[[-1.20 +1.33 -2.56 +2.72 +0.36 +2.80 +1.56 +3.67 -2.39 +2.06 +1.60 +0.19
  -3.33 -2.05 -1.24]
 [+4.23 -1.33 -2.16 +1.54 -6.99 -4.17 +4.45 -0.75 +0.76 +2.59 +4.91 -0.48
  -2.82 -1.90 -7.09]
 [-0.51 -2.31 +1.86 -3.63 -0.75 -0.90 -0.33 -1.96 +3.14 +1.61 -2.20 +2.71
  -1.28 -1.25 +0.58]
 [-2.15 +0.86 -2.12 -2.07 -2.12 -0.66 +0.83 -3.22 -1.20 +0.53 -0.08 +1.59
  -0.59 +1.77 -0.32]
 [+1.41 -2.10 -2.08 +0.83 -1.88 +0.95 -0.41 +0.11 -1.78 +0.45 +2.20 -0.80
  +1.09 +1.38 -2.88]
 [-2.88 -0.55 -0.99 -0.58 +1.40 +0.90 -2.35 +0.28 -1.99 -1.41 -2.42 -1.03
  -1.07 -1.45 +0.67]]	-0.55

[[-0.02 +1.26 -3.75 -1.33 -1.60 +1.06 +0.60 +0.55 +1.67 +0.28 -1.88 +0.25
  -1.33 +0.89 -5.36 -3.25]
 [+0.84 +0.08 +1.08 +2.77 -1.10 -3.76 -3.39 +0.79 -4.44 -0.71 -1.86 +1.25
  -0.59 -0.27 +1.17 +1.26]
 [+0.03 -0.93 -1.33 -0.29 -2.10 +2.86 +0.30 -1.22 -2.85 -1.29 +1.21 +0.11
  -1.32 +0.69 -1.25 -1.65]
 [-0.59 +0.18 +0.33 +3.10 +0.44 -2.52 -0.59 -0.10 +1.46 -0.41 -0.14 -0.14
  +1.49 +1.01 +5.34 -0.17]
 [-0.50 +2.03 +0.64 -2.60 +0.71 +0.91 +1.50 -1.13 +1.50 -1.29 -2.19 +1.38
  +0.81 +3.03 +2.10 +0.81]
 [-0.26 +0.89 +0.06 -2.72 +1.73 -2.18 +0.09 -0.37 +0.78 -0.11 +0.43 +0.11
  -0.61 -2.47 -1.06 +2.47]
 [+0.00 -0.03 +0.70 -1.73 +3.71 -2.65 +0.25 +2.22 +0.43 +0.73 -1.02 -1.18
  +2.53 -0.97 +6.15 -1.50]
 [-0.06 +0.91 +0.92 -2.53 -0.02 +1.60 +0.78 +0.14 -0.35 -0.90 +0.18 +1.99
  +1.64 -1.39 -1.80 -2.05]
 [-0.39 -0.84 -0.32 +2.98 +0.36 +1.72 -0.41 -0.02 +0.77 +1.27 +1.76 -0.71
  +1.12 -2.50 -0.33 +1.94]
 [-0.49 +0.30 -0.07 -0.73 -1.89 +1.49 -0.54 -1.09 -0.77 -0.29 +0.88 -0.86
  +0.80 +1.01 +0.82 -1.83]
 [-0.10 -0.56 -1.06 -4.56 +0.91 -1.24 +1.82 -0.34 -1.32 +1.19 -0.69 +0.77
  +0.41 -3.96 -2.33 +2.62]]	-0.56

[[+1.14 +0.26 +2.36 +0.41 -0.12 +0.88 +1.02 +1.12 +1.61 +2.83 -0.03 -0.67
  -0.45]
 [+1.10 +2.40 +0.39 -0.25 +0.16 +2.25 -2.38 +0.14 +1.56 +0.84 -0.56 -0.83
  +0.09]
 [+2.03 -0.30 +0.57 -3.60 -1.36 -1.11 -1.07 +0.67 -0.43 -0.47 -0.26 +0.36
  +0.37]
 [+3.70 +1.42 -2.79 -2.54 +0.94 -3.83 -0.72 +5.62 -1.07 +0.62 +0.45 -5.81
  -2.65]
 [+0.09 +2.06 -1.49 +0.73 +0.44 +3.73 -2.62 -1.20 +2.20 +2.21 +1.03 -1.15
  +1.75]
 [+2.26 +1.00 -0.58 -2.49 +0.18 -0.67 +2.76 +0.79 -5.07 -1.75 -0.18 +2.01
  -1.09]
 [-1.41 -0.09 +0.61 +1.08 +1.78 -1.90 +0.86 +1.60 +2.44 +3.14 +2.99 -0.93
  -2.92]]	-0.09

[[-2.36 +3.67 -2.07 +0.54 -0.31 +0.97 +2.12]
 [-1.92 +2.37 +0.38 -0.21 -1.51 -2.25 +0.52]
 [-0.03 +3.80 -1.10 +1.21 -1.44 +0.80 +0.67]
 [+0.96 -3.59 -1.09 -0.91 -0.81 +2.72 +1.32]
 [+1.66 -2.58 -2.06 -5.79 +2.36 -3.95 +0.58]
 [-0.31 +0.02 +0.16 -2.02 +5.18 -0.06 -0.50]
 [-0.73 -1.84 +1.49 +2.10 -3.78 +1.30 +1.10]
 [-1.82 +1.00 -0.37 -2.31 +2.93 -2.33 +0.11]
 [+1.38 +1.28 -0.33 +1.78 -1.69 +2.05 -1.44]]	+1.28

[[-0.22 -0.47 -3.28 -0.89 +3.23 +1.22]
 [+0.33 -2.94 -1.80 -2.56 +0.18 +4.03]
 [+5.84 +1.12 +2.62 -0.62 -1.89 +0.30]
 [+4.96 +0.17 +1.79 -0.47 -2.08 -0.18]
 [-0.98 -2.99 -2.95 -2.99 +3.26 +0.41]
 [-2.26 +0.76 -0.58 +0.43 -0.90 +3.51]
 [-0.18 +4.95 +0.46 +4.38 -0.66 +0.18]
 [+0.06 -1.39 +0.29 -1.41 -1.44 +1.41]
 [+5.53 -0.36 +0.66 -0.41 +0.35 +0.62]
 [-1.75 -1.62 -1.65 -1.52 +1.35 -0.01]]	-1.62

[[+0.56 +2.76 +1.18 +0.08 -0.97 +0.52]
 [+3.45 -3.93 +0.60 +2.23 +2.24 +5.83]
 [-2.16 +4.33 +0.07 -2.11 -3.57 -2.98]
 [-0.69 -0.09 -3.62 +0.67 -1.87 +4.23]
 [-1.37 +4.50 +1.09 -2.64 -0.52 -2.08]]	+4.50

[[-0.33 -0.74 +0.13 +2.09 +1.85 -0.43 -0.43 -2.42 +2.09 +0.47 -0.71 +1.27
  -1.89 -0.11 -2.21]
 [+2.35 +1.10 +2.11 -1.27 -3.47 +1.97 -2.97 +4.65 -3.55 -3.60 +2.28 -0.90
  +4.31 -0.99 +2.90]
 [+4.07 -2.71 +2.85 -3.71 +0.97 +4.00 -4.56 -1.38 +1.57 -0.75 +3.54 +3.09
  -0.35 +1.89 +3.96]
 [-0.93 +3.31 -1.21 +4.76 +1.63 -0.75 -5.55 -1.65 +1.45 -1.21 +0.53 -0.24
  -3.15 -6.38 +4.24]
 [+1.16 -0.97 +1.07 +1.41 +0.91 +1.14 -1.20 -1.36 +1.20 -0.20 +0.69 +1.40
  -0.78 +1.24 -0.02]
 [-2.93 +0.75 -1.61 -0.01 +2.27 -2.97 +1.99 -3.63 +2.21 +3.36 -2.19 +1.17
  -3.22 -2.17 -2.80]]	+0.75

[[-0.15 +0.06 -0.13 -1.12 -0.33 -0.18 +0.91 -0.02 +0.36 +1.86 +1.81 +1.63
  +0.03 -0.36 +0.49]
 [+0.37 +0.06 +0.00 -0.40 -0.11 +0.23 -0.54 -0.04 +0.55 +7.07 -3.07 -1.52
  -0.02 -0.20 -1.60]
 [+0.13 -0.01 -0.03 -0.04 +0.31 +0.13 +0.20 -0.05 -0.47 +6.72 -3.77 -2.19
  +0.02 -1.05 -2.00]
 [-0.10 -0.01 -0.13 -0.16 +0.92 -0.07 +0.33 -0.01 +0.25 -3.60 +5.17 +2.02
  +0.04 -0.16 -0.22]
 [+0.40 +0.11 -0.05 -0.02 -0.19 +0.11 -0.38 -0.01 +0.99 +1.01 +3.79 -0.62
  -0.07 +2.47 -0.54]
 [-0.35 -0.01 +0.07 -0.36 +0.73 +0.04 -0.27 +0.14 -0.53 -3.54 +2.58 -0.34
  -0.14 -0.29 +1.77]
 [+0.24 -0.04 -0.07 +0.10 +1.41 -0.09 +0.13 +0.02 +0.05 -3.34 +7.38 +1.29
  +0.10 -0.51 -0.19]
 [+0.24 -0.01 -0.11 -0.27 +1.27 -0.21 +0.68 +0.04 +0.28 -2.60 +6.48 -0.19
  +0.00 +0.49 +0.18]]	-0.01

[[+1.38 +4.83 -0.02 -4.36 -0.98 -1.79 +0.33 -1.35 -3.09]
 [+1.49 -0.54 +1.33 +1.07 -0.65 -0.60 -1.09 -1.06 -0.56]
 [-1.15 +4.18 -0.70 -4.72 +0.65 +0.51 +1.56 +1.66 -3.09]
 [+0.94 -3.63 +0.23 +4.87 +0.00 -1.20 -1.09 +1.37 +3.22]
 [+2.49 -0.38 +2.77 +2.16 -2.03 -1.71 -1.95 -4.36 -1.19]
 [+3.92 -4.61 +3.88 +3.97 +0.73 +1.10 -2.69 -0.20 -0.06]
 [-2.70 -3.96 -0.79 +2.70 +1.94 +2.80 +0.26 +2.52 +1.96]
 [-1.15 -1.52 -0.79 +0.35 +1.38 +1.19 +0.39 +1.80 +0.82]
 [-2.92 -0.54 +0.06 +4.51 -3.57 -2.47 -0.04 -6.51 +1.83]
 [-0.71 -3.80 -1.55 +5.96 -0.81 -2.13 -0.35 +0.51 +4.73]]	-3.80
